Each row below holds a small network's activations on one input, seen along a few directions.
Each table varies a few parts of the input and shows all the possible inputs, shuffled.
Descriptions start from the smaller parts, as in this example, which fits no table here: one of 6 places along a line, together with either a single point or one of 9 places around a ring or (one of 3 separate values, together with one of 8 places around a ring).
Shared parts are said once, and a part with two or three values counts as separate values.

Other details of the inputs shift rows strongly along two fixed directions, in all tables alike. That doesn't count.

Table:
r1:   2.2 -75.9   1.5  -9.1 -82.3  55.9  20.3 -48.8  34.8   7.2   0.0
r2: -29.4 -17.9  52.3   5.1  41.0  13.8  -5.6  81.7  10.7  37.9 -17.0
r3:  17.2  17.9 -38.7  -0.8 -24.2 -17.8   7.7 -39.5  -9.0 -22.3   0.1
r4:  21.1 -20.0 -36.3 -22.2 -71.3  14.4  20.9 -82.4   0.9 -21.0   5.4
r5:  -1.5  44.6 -15.3   3.0  26.4 -36.8  -6.0  10.3 -21.0 -11.2  -4.7
r6: -15.2 -65.1  50.2  -1.4  39.7  37.9 -31.9  32.6  13.1  12.1  29.0
r7:   9.4  56.8 -34.7   6.6  24.5 -46.1  -4.0  -5.6 -25.5 -18.4  -3.0
r8:   6.5  58.0 -32.4   6.0  26.4 -44.2  -5.5  -5.4 -23.0 -20.2  -4.2
r9: -18.7 -36.1  56.7   8.2  80.8  14.1 -41.9  73.4   0.6  20.6  27.2
r10:  13.4   1.8 -13.8  -2.7 -29.6   4.6  12.7 -32.1   0.0  -6.7   4.3
r11:   1.3  67.9  -4.6  20.1  51.2 -45.0 -10.9  36.4 -20.7  -1.9  -0.1
r12:  15.7  47.5 -22.8  -0.9  13.2 -33.0   1.7  -9.4 -18.9 -12.7   0.4
r13: -18.9 -39.9  39.5  10.0   1.1  31.6   0.8  50.5  25.2  36.4 -10.5
r14:   3.8  60.9 -29.8   1.3  26.3 -47.2  -5.8  -7.7 -26.2 -24.4  -2.7
r15:  -2.9 -17.8  -2.3 -11.5 -26.6  12.9  10.5 -22.3   4.7  -4.0  -3.4
r16:   5.9 -61.9   4.7 -11.4 -73.9  52.4  22.2 -49.3  27.5   5.7   1.5
r17:  13.4  60.1 -22.2   0.6  24.3 -39.0  -1.2  -4.8 -20.6 -16.4  -0.4
r18: -21.0 -44.6  38.6   6.7   2.1  34.2   0.2  49.2  26.2  30.9 -16.7
r19: -21.7 -25.7  42.7  -2.5  16.8  25.7  -1.4  52.6  16.7  32.5 -15.0
r20:  19.5 -10.5 -33.3  -5.3 -66.1  11.7  17.3 -79.3   4.3 -23.8  10.0
Each input here is: one of 2 separate values, together with either a single point or one of 9 places around a ring.
Changing only the choice among 2 separate values turns r11 into r20. The same change can be made to r4. Which row results?
> r19

Table:
r21:   3.8  39.4 -15.2   8.7  22.0 -28.5  -9.3  -5.3 -14.4 -19.0   9.1
r22:   8.4 -28.8 -16.8  -0.4 -40.2  15.7   4.5 -39.5   7.6  -9.3   8.5
r23:  0.8 -5.7 22.8  3.1 15.7 11.8 -3.5 21.7  6.1 14.7  7.5
r24:  2.0 -5.6 20.7  5.4 20.6  8.7 -5.0 30.7  7.0 15.6  4.8
r25:  -8.0  12.1  -5.6   2.6  26.7 -16.8 -10.7  19.3  -9.5  -3.7  -5.2
r26:  -0.6  10.4  -1.4  -5.0  27.5 -15.2  -7.1  20.9  -9.6   0.5  -3.2
r27: -8.8 -5.2 18.4 12.8 14.0  8.5 -7.7 18.5  9.7  5.7  3.6
r28: -14.1 -33.0  24.5 -14.2  -3.2  24.9   0.2   7.0   7.5  11.4  -2.0
r29: -16.2  -9.5  20.0  -6.7  17.6   6.6  -6.7  17.0   0.9   2.9  -3.9
r30:  15.4 -28.3 -14.1   0.8 -39.1  17.2   4.9 -38.5   9.3  -4.5  10.0
r31:   1.7  15.5   5.5  -2.4  29.6 -13.9  -6.8  24.0 -10.1   3.6   2.2
r32:  -6.0  14.9  -3.8   7.8  27.9 -18.4 -10.5  21.4  -8.9  -1.5  -1.6
r33:  17.7  64.2 -30.9  15.5 -29.9 -25.9  29.0 -18.3  -4.1  -2.8 -21.6
r34:  10.2  40.1 -20.6  -7.6  14.2 -29.6  -3.5 -22.5 -23.2 -22.2  10.2
r35:  0.6 -7.0 20.5  9.7 23.8  6.5 -7.9 37.9  7.3 18.3  2.1
r36: -1.0 22.6  8.7  9.0 25.6 -9.1 -8.7 11.5 -3.9 -2.6  9.6
r37:   6.4  -7.8 -31.1 -14.3 -34.5  -0.8   5.5 -60.9  -4.0 -30.5   4.6
r38: -2.2 -8.6 23.5 -0.1 14.7 10.4 -3.1 22.3  3.7 13.9  5.2
r39: -14.4 -30.8  25.8  -4.2  -3.0  23.1  -1.6   8.1  10.4   8.5   0.6
r40:  26.8  19.0 -39.3  -3.4 -18.3 -18.9   2.5 -47.2 -13.7 -25.6  14.0
r41:  -9.9 -50.6  20.9   1.2 -83.3  54.4  41.1  -1.5  40.8  37.8 -35.2
r42:   9.0  16.9 -38.0  -1.0 -15.1 -20.2  -0.5 -45.4 -13.8 -29.9   8.8
r43:   1.8 -36.4   2.0   6.9 -26.1  24.5   0.7 -13.3  16.1   5.0   5.7
r44:  -7.6 -12.5  12.2   6.1  18.9   0.3  -8.1  31.7   1.7  13.3  -4.2
r45:   6.5 -34.4 -20.3 -13.1 -37.2  12.7   6.1 -39.6   3.3 -10.5  -0.1
r46:   5.9  37.3 -12.8 -10.9  28.2 -28.4  -6.7  -2.7 -22.8 -14.3   2.3
r47:  -0.5  17.7   8.9  -4.5  28.9 -12.2  -6.7  18.1 -11.5   1.9   3.0
r48: -16.0  34.0   5.0   5.9  -3.2 -13.0  22.2  42.8   4.2  24.6 -43.5
r49:  -2.5 -33.1 -17.4 -10.5 -38.1  15.9   5.2 -43.4   5.4 -14.3   1.4
r50:  -7.4 -34.0  22.3  -2.5   4.7  19.1  -2.3  28.0  10.6  19.7  -3.2
r51: -15.6  -8.8  17.5   3.9  17.3   4.2  -8.3  23.3   3.9   4.6  -2.3
r52:  12.8 -29.9 -16.9  -1.7 -40.4  14.2   6.0 -38.7   6.8  -7.2   7.8
r53:  -1.2 -30.1  24.2  -1.7  -0.3  23.9  -0.3  19.3  12.9  17.7   3.6
r54: -25.4  37.9   9.0  -1.0  13.5 -19.2  16.8  56.5   2.1  26.4 -51.0
r55:   0.6  20.6  10.5   1.6  23.8 -10.3  -6.6  12.1  -8.5   0.2   8.6
r56:   5.7  41.7 -10.3   4.4  23.7 -26.8  -8.4  -7.0 -16.6 -18.0  11.3
r57:  13.2  20.2 -36.5   4.8 -15.3 -18.5  -1.5 -45.0 -10.8 -29.2  12.6
r58:  -1.4 -35.4   3.9   6.4 -28.1  27.1   1.4 -18.5  17.4   3.0   8.1
r59:  18.6  44.3 -21.3   0.2   9.3 -24.8  -3.3 -29.9 -17.8 -21.9  17.6
r60:  -9.2 -33.5  25.4 -11.9   6.9  21.1  -1.4  25.3   8.5  17.5  -5.5
Changing only one part turns r27 into r37. The same change can be made to r24. Which row results?
> r60
Changing only one part turns r39 into r56. The same change can be made to r31. Which row results?
> r53
What do these inputs look like to the network?
> one of 4 places along a line, together with either a single point or one of 9 places around a ring
Change only the place on the line of 4 in r58. List by row number the other rows that result.
> r42, r49, r57

Table:
r61:  -4.5 -33.8  17.7  30.7  13.3  29.0 -18.5  20.2  22.1  11.5  -0.9
r62:  16.0 -16.9  25.9  21.2 -12.6  30.3  16.3  30.8  18.0  29.8   8.2
r63:  28.8  29.1 -54.7 -10.7   9.9 -55.3   2.3   3.3 -46.5  -6.0  -0.9
r64: -12.6 -22.3  42.0  -8.7  -6.6  17.4  13.4  20.4 -11.3  24.0  -2.2
r65:   4.9 -15.0  40.7   8.4  45.8  16.1 -22.6  52.2   0.9  28.6  31.6
r66:  -8.0 -16.5  25.3  34.1 -27.4  15.7  10.0  25.6  27.2  28.1  -5.5
r67:  -2.4 -71.3 -60.5 -11.3 -63.2   3.6   2.8 -52.7   6.8 -18.9 -18.5
r68:  27.0 -48.9 -35.6 -43.7 -44.5   7.1  12.4 -31.6  -4.2   5.2 -22.1
r69:   2.7  -8.4  32.0 -24.7  39.3   2.2 -17.7  14.8  -3.7   0.3  19.5
r70:   2.7 -40.4  -2.8  26.7 -44.7  39.4   5.3 -17.2  34.4   0.5  -3.7
r71: -16.1  14.0  43.2 -11.4  17.0  16.1   7.4  66.8  14.5  43.6 -28.4
r72:  -2.1  -5.5  35.3 -10.1  19.5   1.7  -2.0  23.1 -21.7   6.1  19.5
r73:  27.9 -45.0   7.9   5.1 -32.7  44.3  14.4 -21.4  16.7  15.2  23.8
r74: -35.3 -31.8  29.3 -21.5   2.9  24.2  12.1  12.3   9.5   0.9 -28.4
r75:  0.3  5.1  8.9 13.7 15.0 14.4  3.9 32.7 27.5  2.8 -9.8
r76: -10.8  44.7 -20.4  13.1  -5.9 -35.0   9.6 -18.5 -21.0  -0.5  -7.7
r77: -10.4 -25.9  52.6  -2.9  45.4  11.4 -14.4  52.6  -2.6  23.5  29.9
r78: -33.9 -12.5  15.2  12.1 -20.7  22.6   2.7  26.9  22.3  19.7 -26.6
r79:   3.4 -27.1 -25.7 -33.0 -20.9  11.3  -2.7 -73.0   3.3 -46.5  23.8
r80: -22.0 -28.7  31.4  21.7  52.7  19.4 -41.7  49.6  17.0  15.0  11.5
r81:  18.0  -0.1 -29.6  -7.9 -58.8   9.3  25.9 -57.8  28.1 -27.5 -13.4
r82:  -9.7  56.0 -33.1 -16.7   7.9 -34.0  15.0 -25.7 -14.4 -23.2 -25.9
r83: -36.5   7.9  33.1  -3.8  24.0  15.1   7.5  67.9  23.6  26.4 -36.0
r84: -26.2   4.7  -4.8   1.4  -1.0  -7.3  -5.3 -11.4 -16.5 -15.6 -13.8
r85: -27.4 -47.3  27.2 -28.5  -1.7  35.8  -0.2   4.9  11.7  -9.9  -4.9
r86:  -1.2 -10.3  18.2  -6.4 -45.2  25.2  26.6   9.0  12.0  26.9  -3.5
r87: -28.9  17.2  17.3  12.5  74.7 -26.9 -39.9  43.1  -8.8  -9.7  17.0
r88:  22.5  22.7 -38.5 -13.7  16.5 -15.2 -17.1 -51.8  -6.1 -42.8  22.5
r89:   9.6  36.1 -70.5 -21.5  30.1 -59.5  -6.8   1.6 -27.8 -34.3 -25.9
r90: -33.8  65.8  -8.2  15.6  47.4 -44.3  -9.3  31.6 -19.7   2.1 -24.7
r91:  20.9  37.5 -23.2  37.0  28.3 -26.7 -14.1  -2.3 -13.7  -8.1  21.2
r92:   8.3  62.4 -10.8  48.5  41.2 -39.4  -5.5  39.9  -5.9   0.8   8.4
r93:  22.8 -29.0 -33.7   8.4 -40.2  11.2 -10.4 -76.5  -0.8 -24.1  43.0
r94:  17.2  34.0 -20.8   8.4  37.6 -13.3  -9.0  -3.9  -0.3 -21.7   2.4
r95: -13.3  34.0  -0.8  13.8  11.6 -34.4  -3.4  -1.0 -33.7  -9.9   2.4
r96: -11.1 -67.8 -13.4   7.4 -22.7   4.3  -1.6  24.5  -0.5  23.5 -14.9
r97:  21.5 -22.8  30.1  -1.2  13.2  33.7  -5.0  18.2  20.0  27.0   1.3
r98:  35.8  -7.0 -16.3 -23.4 -10.2  13.0 -12.5 -54.5  -1.3 -15.0  27.6
r99: -10.3 -65.3  15.8   1.3 -26.0  22.6  -9.4 -29.6  11.5  -4.4  36.8
r100:   0.0  58.8  -8.2 -19.8  17.8 -29.8  13.0  -5.3 -20.4   6.0 -20.5
r101:  42.1  54.2 -26.6   2.8   2.3 -20.1  10.3 -21.7  -3.4 -15.6   1.6
r102:  -0.6 -35.6  33.6 -36.7  -9.9  31.7   1.3  -7.7  -1.2   3.6   4.4
r103:  22.6  56.8  -8.7  16.2   1.1 -29.2  15.7  10.9  -5.1   4.1   4.2
r104:   1.3  28.4 -18.1  25.8 -17.8 -18.0   0.6  -9.6  14.0 -11.9 -14.4
r105: -12.2  17.6  13.8  13.6  29.6 -28.3 -18.2  18.5 -26.8  -9.3  14.1
r106: -19.5 -41.5   0.3  -8.2 -30.3  21.3 -10.3 -35.9  -0.8 -22.2   7.8
r107:  18.9  30.5 -25.5 -36.2 -24.7 -20.6  16.4 -65.9 -28.3 -29.4  -3.5
r108:  32.0  19.4 -11.9 -10.3 -45.6   1.8  19.3 -35.9  15.7  -2.4 -11.2
r109: -11.4 -22.3  24.2 -10.6 -34.6  23.3  28.7  -2.7   5.1  34.4  -9.5
r110:  -7.0  62.0 -18.5  23.2   3.8 -37.2   4.7  11.9 -15.3  -0.7  -5.8
Changing only one part turns r86 into r71. The same change can be made to r63. Which row results?
> r68
Changing only one part turns r108 into r103. The same change can be made to r69. Which row results?
> r77
What do these inputs look like to the network?
> one of 5 places around a ring, together with either a single point or one of 9 places around a ring
Change only the place on the ring of 9 in r92. List by row number the other rows that result.
> r66, r76, r91, r93, r95, r99, r105, r110
List by row number the other rows that have the place on the ring of 5 in common with r78.
> r61, r67, r70, r80, r84, r87, r90, r104, r106
List by row number the other rows that have the place on the ring of 5 in common with r89.
> r74, r75, r79, r81, r82, r83, r85, r88, r94
